Each row below holds a small network's activations on one input, seen along a few directions.
Each table varies a few parts of the input and shows all the possible inputs, shuffled.
A made-up example of a description, with smaller parts first: one of 5 places around a ring, together with either a single point or one of 9 places around a ring or (one of 3 separate values, together with one of 6 places along a line).
Shared parts are said once, and a part with two or three values counts as separate values.
(in the rows, 128 means zero)

Other details of the inputs vary at random and push rows far along three fixed directions, the same in every table; ignore that.

Table:
R1: [119 170 108  90  86  92  90 152 121 111 101 143 117]
R2: [127 132  83 162 111 136 150 167 112 139 140 152 162]
R3: [120  73 127 171 151 132 135 128 141 131 157 131 185]
R4: [118  94 148  86 161 116 131 102 130 121 132 101 132]
R5: [135 153 148  99 144 127 113 121 145 114 115 114  98]
R6: [141 152 141 109 142 150 141 115 133 123 117 105  82]
R7: [161 121 130 122 149 151 164  89 126 152 156 153 115]
R8: [132 174 100 112 115 118 100 166 142 102 101 110  96]
R9: [141 157 132 155 132 154 142 132 137 135 137 149 125]
R10: [146 150 166 131 140 175 169  92 112 150 144 145  96]
R11: [123 134 137 129 115 114  87 147 145 116 108 113 123]
R12: [157 216  94 132 125 166 157 158 121 125 131 164  88]
R13: [150 158  69 110 101 110 107 165 125 122 122 149 111]
R14: [133 161 124 101 144 134 152 108 121 123 126 127 106]
R15: [117  92 142 193 119 150 155 107 117 156 154 140 166]
R16: [138 142 163 127 126 177 174  88  97 152 147 154  92]
R17: [155 221  99 129 131 149 151 150 128 123 139 182 109]
R18: [114 133 107 167 112 111 103 158 144 119 119 133 159]
R19: [129 185 108  99 100 102  78 170 131 103  96 130 104]
R20: [122  66 133 158 155 125 118 127 151 119 147 114 173]
R21: [100  84 144 165 129 106 106 113 144 126 147 123 180]
R22: [110 116 113 119 111 107 113 146 117 126 113 114 138]
R23: [104  82 156 166 131 117 107 114 147 130 131 111 163]
R24: [113 131 134 123  95  94  96 131 130 125 116 145 148]
R25: [128 119 158 186 136 152 161  99 130 151 178 185 166]
R26: [123  76 151  84 148 122 127 113 118 126 107  69 104]
R27: [126 173  88 117 107 115 123 156 117 115 112 130 116]
R28: [111  94 156  82 145 107 120  98 125 125 112  91 123]
R29: [134 132 147 132 138 176 192  85  94 153 147 128  94]
R30: [141 153 121 161 133 155 146 133 142 131 136 139 125]
R31: [111 107 173  87 119  93  99  93 131 125 113 116 126]
R32: [107  93 131 205 106 133 118 141 132 141 139 132 172]
R33: [120 109  88 140 111 106 107 183 125 118 115 113 150]
R34: [125 150 161  69 147  99  90 113 145 102 115 108  98]
R35: [115 129 117 136 115 107 112 134 131 123 117 121 145]
R36: [123 120 126  59 141 103 117 127 122 115  96  88 107]
R37: [145 121 120  70 128  96  97 117 138 121 107 110  99]
R38: [131 137  86 157 129 133 151 156 125 134 146 160 171]
R39: [128 154 147  88 134 114 135 100 127 123 138 151 116]
R40: [113  89 152 184 138 127 107 120 165 124 153 123 171]
R41: [121  62 133 147 143 112 105 134 149 120 124  97 166]
R42: [156 117 131 118 164 183 201 107 102 145 143 113  84]
R43: [127 172  76 111 109 122 137 168 105 121 116 140 117]
R44: [133 109 108 112 141 111 110 151 140 110 105  98 130]
R45: [116 102 182 107 117 128 115  91 116 135 119 115 106]
R46: [118 109 109 123 116 121 131 151 110 131 122 114 136]
R47: [136 189 107 120 111 113  99 163 136 112 111 150 121]
R48: [129  81 144  85 150 118 120 120 127 117 101  65  98]
R49: [150 194  64 110 131 147 176 165 105 129 128 159 113]
R50: [140 170 123 153 114 157 160 127 113 144 145 183 125]
R51: [156 122 128 115 168 172 189 109 114 139 134 115  94]
R52: [123 116 173 110 152 119 102 105 154 114 129 105 118]
R53: [136 137 164 124 121 177 188  76  91 159 154 160  97]
R54: [111 132 118 149  80  95  92 150 129 127 121 158 166]
R55: [129  93 105 193 137 143 150 147 134 141 155 150 190]
R56: [128 118 180 125 126 157 134  95 111 143 134 118  98]
R57: [116 132 122 140 119 118 110 140 134 120 113 116 131]
R58: [132 145 138 104 130 141 125 125 128 118 112  93  76]
R59: [150 161  75 105 129  93 101 153 149 110 136 158 133]
R60: [101  85 155 161 141 114 104 111 153 121 142 115 166]
R61: [120 131 127  78 134 109 124 122 119 122 104 104 111]
R62: [128  54 140 158 108 113 101 113 134 150 140 123 157]
R63: [128 116  86 157 125 117 122 171 135 124 125 134 169]
R64: [131 121 159 128 150 144 131 101 148 126 129 105 112]
R65: [121 104 148 113 138 141 157  99 107 146 129 113 120]
R66: [155 126 102 145 119 137 141 127 126 148 146 160 133]
R67: [120 135 141 132 107 110 103 130 132 126 119 146 138]
R68: [123 136 120 177 101 135 105 162 135 128 132 141 142]
R69: [120 141  93 160 131 124 142 148 130 128 154 167 175]
R70: [141 146 165 126 143 159 170  84 117 146 149 162 110]
R71: [124  82 146  81 149 114 119 117 124 122 102  71 110]
R72: [111 124 127 136 113 122 111 140 124 121 114 106 118]
Description of these inputs: one of 6 places along a line, together with either a single point or one of 11 places along a line.
Question: The inputs of R28 and R61 match in every part but the place on the line of 6. If R31 is changed in the same way as R28 into R61, which row does it become?
Answer: R24
Question: Which other rows does R69 become when the place on the line of 11 takes its other values? List them by row number.
Answer: R3, R4, R20, R21, R25, R34, R39, R40, R52, R60
Question: Which other rows agree with R2 in the place on the line of 6? List them by row number.
Answer: R1, R8, R12, R19, R22, R26, R27, R32, R45, R48, R62
Question: Which other rows does R66 become when the place on the line of 6 takes its other values? List them by row number.
Answer: R7, R13, R37, R59, R62

Table:
R73: [145 223  58  84  93 114 115 192 110 108  92 145  85]
R74: [ 96 105 113  79 110  48  39 169 148  87  74  72 142]
R75: [141 224  85  98 115 121 129 147 125 110 120 163  94]
R76: [104  49 214  57 163 116 120  56 119 128 103  43  94]
R77: [110 137 112 130  94  70  48 177 152 103 109 139 163]
R78: [158 212 119 117 140 175 186 112 115 136 144 172  80]
R79: [100  97 131 167  85  67  30 176 162 108 110 129 190]
R80: [130 143  72 174 114 123 121 182 138 121 136 152 166]
R81: [131  69 183  69 171 136 145  62 122 137 120  69  88]
R82: [123  62 140 208 133 155 161 113 128 161 169 147 189]
R83: [128  99 157 236 118 173 162 108 130 167 181 183 185]
R84: [153 163 128  79 168 170 195  97 106 134 134 127  75]
R85: [109  59 197 175 125 142 134  72 130 158 159 130 161]
R86: [137  75 115 246 129 170 169 132 132 165 185 168 199]
R87: [119  88 120  97 129  80  78 141 146 110 102  86 138]
R88: [124 138  96 150  87 120 119 162 111 133 122 152 141]
R89: [139 182 139  50 139 123 127 110 123 111 110 124  68]
R90: [161 175 118 108 168 191 212 105 105 140 148 143  77]
R91: [133  98 136 124 146 136 136 115 131 131 131 106 122]
R92: [151 191  89 123 145 166 183 145 113 127 138 155 102]
R93: [118 169  94 161  91  99  86 167 146 114 120 156 153]
R94: [105  58 201  85 154 122 119  76 125 128 110  55 104]
Question: The inputs of R88 and R73 match in every part but one. If R74 is changed in the same way as R88 into R73, which row does it become?
Answer: R92
Question: What do these inputs look like to the network?
Answer: one of 2 separate values, together with either a single point or one of 4 places along a line or one of 6 places along a line
